Each row below is a small network's average activation on inputs in which a field has the value named, seen along a few directions.
Related values have similar rows: they may be neighbours, one step apart, or belong to one group.

Other fields shift rows strongly along two fixed directions, in all tables alike. That doesn't count.
To show where, the next rows are all for the same value of a field, averaged over different records:
[-14  35  11 -12  -6  -5  11   2  -6  -9  31   3  18 -18   9 -23 -23]
[ -9   8  -9 -13  18  -7 -12   8  12   9   2   8   7  -2  12  -2 -16]
[ 32 -32 -34  -5  39 -31 -24  -4  -2  29 -35 -26 -24  13  20  16   0]
[  4   5 -11  -9  15 -15  -7   2   4   4   2   0  -5  -2  12  -3 -17]
[ 87  11  10   9 -13 -49  41 -32 -81   4  37 -89 -39 -29  24 -57  26]
[ 22  22   6  -3  -3 -22  18 -10 -27   5  22 -29   2 -19  15 -27  -5]
[ 50 -44 -40  -1  51 -37 -23  -9  -9  37 -47 -35 -36  18  23  19   9]
[-44  -3 -22 -26  30  12 -34  22  48  12 -25  47  27   9   2  31 -39]

Field SOG:
deluz: [ 31  -6  32  18  -5 -22  14   6 -10  -4  11 -25 -12 -17 -10 -14 -10]
giru: [-43  -1 -33 -25   6  23 -24  -1  24   7 -31  32  19  27  11  30   1]
nupuf: [-29  12  29  12 -10  34  11  11  -7 -21  30  13  14 -21 -22  -8 -28]
dukub: [ 67   3  11  30 -31 -32  39 -25 -42   4   4 -70 -45  -6  -7 -23  57]
kilob: [-15   7  39  18 -37  32  32   3 -14 -37  41   2  10 -15 -28 -27  15]
kot: [-31  14  10   1 -38  27  13 -10  -9 -23  21  21  18   4  -2 -12  27]
sibu: [ 25 -61 -16   8  34  -9 -22  -9 -12  19 -19 -15 -27  12  13  16  13]
guron: [-23   6 -19  -3  -2  28 -18   5  17   9 -46  19 -11  19   3  28  -3]
kun: [  8 -32   4   0  17 -13 -12   7  10   5   9   1   3  -7  -6   5  -6]
rep: [-34  21  -3 -16  24  15 -17  23  49   4 -29  42  13   8  -8  27 -39]
gofud: [-14 -16  14  18  -8  -8  -9   1  16  -6  13  24  22  -1 -25  -1  10]
zuriv: [-16  25   3 -13   5   0   3   6   4   0  20  10  19 -13   9  -9 -22]
bopof: [ 35 -37 -33 -10  37  -4 -29  -8  -8  20 -43  -7 -20  13  20  37   6]
veza: [  5   4   1   3   5  20   7  13 -16   1 -10  -4 -23  -8  10   6 -10]
lasub: [-55  48  -2 -16 -20  27   3  10  35 -12  18  45  41   6   1  -1 -16]
labo: [ 38  24  -5   2 -10 -12  15  -7  -8  14 -17 -27 -31  17   6  -3  18]
zil: [-28  -7  -3 -11 -12   5  -9  -1  22  -2  -9  28  23  16 -18  11  25]
rafe: [ -3 -44 -34  12  18  12 -34   0  23  15 -65   8 -30  41  -5  46  27]
luf: [-33  20  44  14 -57  25  39  -7 -25 -44  70  19  46 -24 -18 -34   5]
sov: [-13  17  49  19 -45   5  28   4   7 -39  42   4  19 -21 -40 -30  -7]
SOG is arranged as a network in which each value has 4 neighbours.
Name the neighbours of labo, in listed order. -> dukub, guron, rep, lasub
Name the neighbours of sibu, in listed order. -> nupuf, kun, bopof, luf
Each value of SOG is a pair of two hidden parts, and every pair occurs once (4 first parts, 5 second parts).
Changing only the second part turns labo into dukub. giru has the same second part as labo; what does that change turn giru into? -> kot
Changing only the second part turns rep into deluz. veza has the same second part as rep; what does that change turn veza into? -> nupuf
Changing only the second part turns gofud into lasub. kilob has the same second part as gofud; what does that change turn kilob into? -> guron
